A small network was shown many inputs. Here are its activations along a few directions, one row for each input.
Each table varies a few parts of the input and shows all the possible inputs, shuffled.
Descriptions start from the smaller parts, as in this example, which fits no table here: one of 6 places along a line, together with either a single point or one of 11 places around a ring or (one of 2 separate values, together with one of 8 places around a ring).
Shared parts are said once, and a part with two or three values counts as separate values.
In the rows, 100 means zero.

Other details of the inputs vary at random and push rows far along two fixed directions, the same in every table; ignore that.

Rows:
row 1: [105 118 94 112 95 99 92 104 105 89 97 106 123 108]
row 2: [79 98 109 81 91 79 81 60 99 137 100 115 60 60]
row 3: [91 85 105 77 102 78 60 57 114 144 92 91 82 78]
row 4: [80 81 100 77 102 89 68 63 113 138 86 102 70 65]
row 5: [104 105 107 119 82 99 111 122 100 81 101 129 98 94]
row 6: [95 110 92 115 98 114 98 116 107 81 93 113 112 100]
row 7: [111 117 110 116 78 88 104 111 101 88 106 120 111 108]
row 8: [105 117 98 113 95 99 89 107 108 89 96 104 123 111]
row 9: [104 56 80 70 143 126 182 126 67 88 115 49 93 127]
row 10: [94 98 114 80 84 64 78 55 103 144 103 110 71 72]
row 11: [112 110 134 122 97 121 84 119 96 80 107 96 87 112]
row 12: [95 112 86 114 98 112 102 113 103 82 94 118 112 97]
row 13: [93 57 93 29 128 73 173 59 56 152 130 53 53 91]
row 14: [114 112 111 116 78 85 106 113 100 89 106 121 109 105]
row 15: [122 116 137 119 95 107 82 113 96 87 113 88 99 123]
row 16: [89 88 104 74 99 76 65 55 113 146 91 94 82 77]
row 17: [100 103 97 116 102 119 90 118 107 80 91 102 110 106]
row 18: [108 110 103 115 100 105 82 109 110 91 97 93 122 118]
row 19: [96 110 90 115 99 112 98 113 104 80 93 113 112 98]
row 20: [103 120 90 111 95 98 95 104 104 91 99 110 123 107]
row 21: [96 112 88 114 99 113 102 113 105 83 93 117 111 100]
row 22: [98 105 95 117 103 116 90 118 108 79 92 106 111 104]
row 23: [109 72 73 62 135 106 192 112 62 97 122 55 105 130]
row 24: [104 117 96 112 95 100 92 107 108 90 98 105 123 110]
row 25: [102 109 106 119 81 102 109 119 100 80 101 128 100 97]
row 26: [99 117 105 119 86 101 109 115 97 82 104 124 98 96]
row 27: [114 63 82 66 138 112 180 118 65 94 121 41 104 137]
row 28: [100 101 99 117 104 120 86 119 108 83 93 101 110 108]
row 29: [97 106 94 115 99 116 92 117 107 80 91 108 110 104]
row 30: [90 86 104 75 98 78 61 55 114 145 91 93 82 78]
row 31: [80 83 100 78 100 88 67 63 113 137 86 106 72 63]
row 32: [109 108 103 115 101 106 80 110 109 91 98 93 121 119]
Description of these inputs: one of 2 separate values, together with either a single point or one of 4 places along a line or one of 11 places along a line.
Changing only the choice among 2 separate values turns row 25 into row 7. The same change can be made to row 29. Which row results?
> row 30
Which other rows does row 3 become when the choice among 2 separate values takes its other values? List them by row number.
> row 22

Rows:
row 33: [110 120 103 109 87 86 109 105 96 93 108 110 114 110]
row 34: [89 91 110 91 91 86 73 72 110 128 93 112 73 70]
row 35: [104 107 98 109 101 105 93 108 104 89 97 96 118 111]
row 36: [103 105 105 112 92 107 105 114 99 86 101 114 101 101]
row 37: [105 109 109 113 97 104 96 112 100 89 103 100 105 109]
row 38: [111 68 96 72 126 106 167 111 69 99 121 60 86 120]
row 39: [107 109 106 112 98 104 95 111 99 87 103 99 106 109]
row 40: [105 106 95 109 103 105 93 109 107 90 96 98 119 112]
row 41: [110 107 112 112 93 104 98 112 99 89 104 104 103 109]
row 42: [105 110 106 110 97 106 96 110 102 88 100 98 108 111]
row 43: [98 109 93 111 100 108 100 110 103 87 96 107 110 103]
row 44: [102 118 96 110 85 89 115 106 97 90 106 120 111 101]
row 45: [100 69 86 68 126 110 170 111 70 97 115 67 86 113]
row 46: [99 105 87 108 101 107 99 111 107 88 93 108 115 103]
row 47: [104 110 100 111 102 106 94 108 103 90 99 97 114 112]
row 48: [96 106 90 111 98 107 100 111 104 88 95 107 112 104]
row 49: [105 110 102 110 101 107 95 109 103 91 101 98 113 110]
row 50: [88 93 103 88 96 90 69 69 110 129 90 110 79 72]
row 51: [88 92 106 89 94 87 70 71 108 127 94 111 75 71]
row 52: [99 106 91 108 99 107 100 110 104 86 93 105 114 102]
row 53: [99 109 95 110 99 109 101 112 103 88 98 108 110 101]
row 54: [88 52 95 48 124 89 141 72 77 140 111 70 56 81]
row 55: [95 96 110 90 96 88 61 68 111 130 93 102 84 81]
row 56: [90 94 105 90 95 86 60 68 115 132 91 100 88 83]
Describe the family of inputs behind these rows.
> one of 2 separate values, together with either a single point or one of 11 places along a line
Changing only the choice among 2 separate values turns row 37 into row 54. The same change can be made to row 42. Which row results?
> row 45
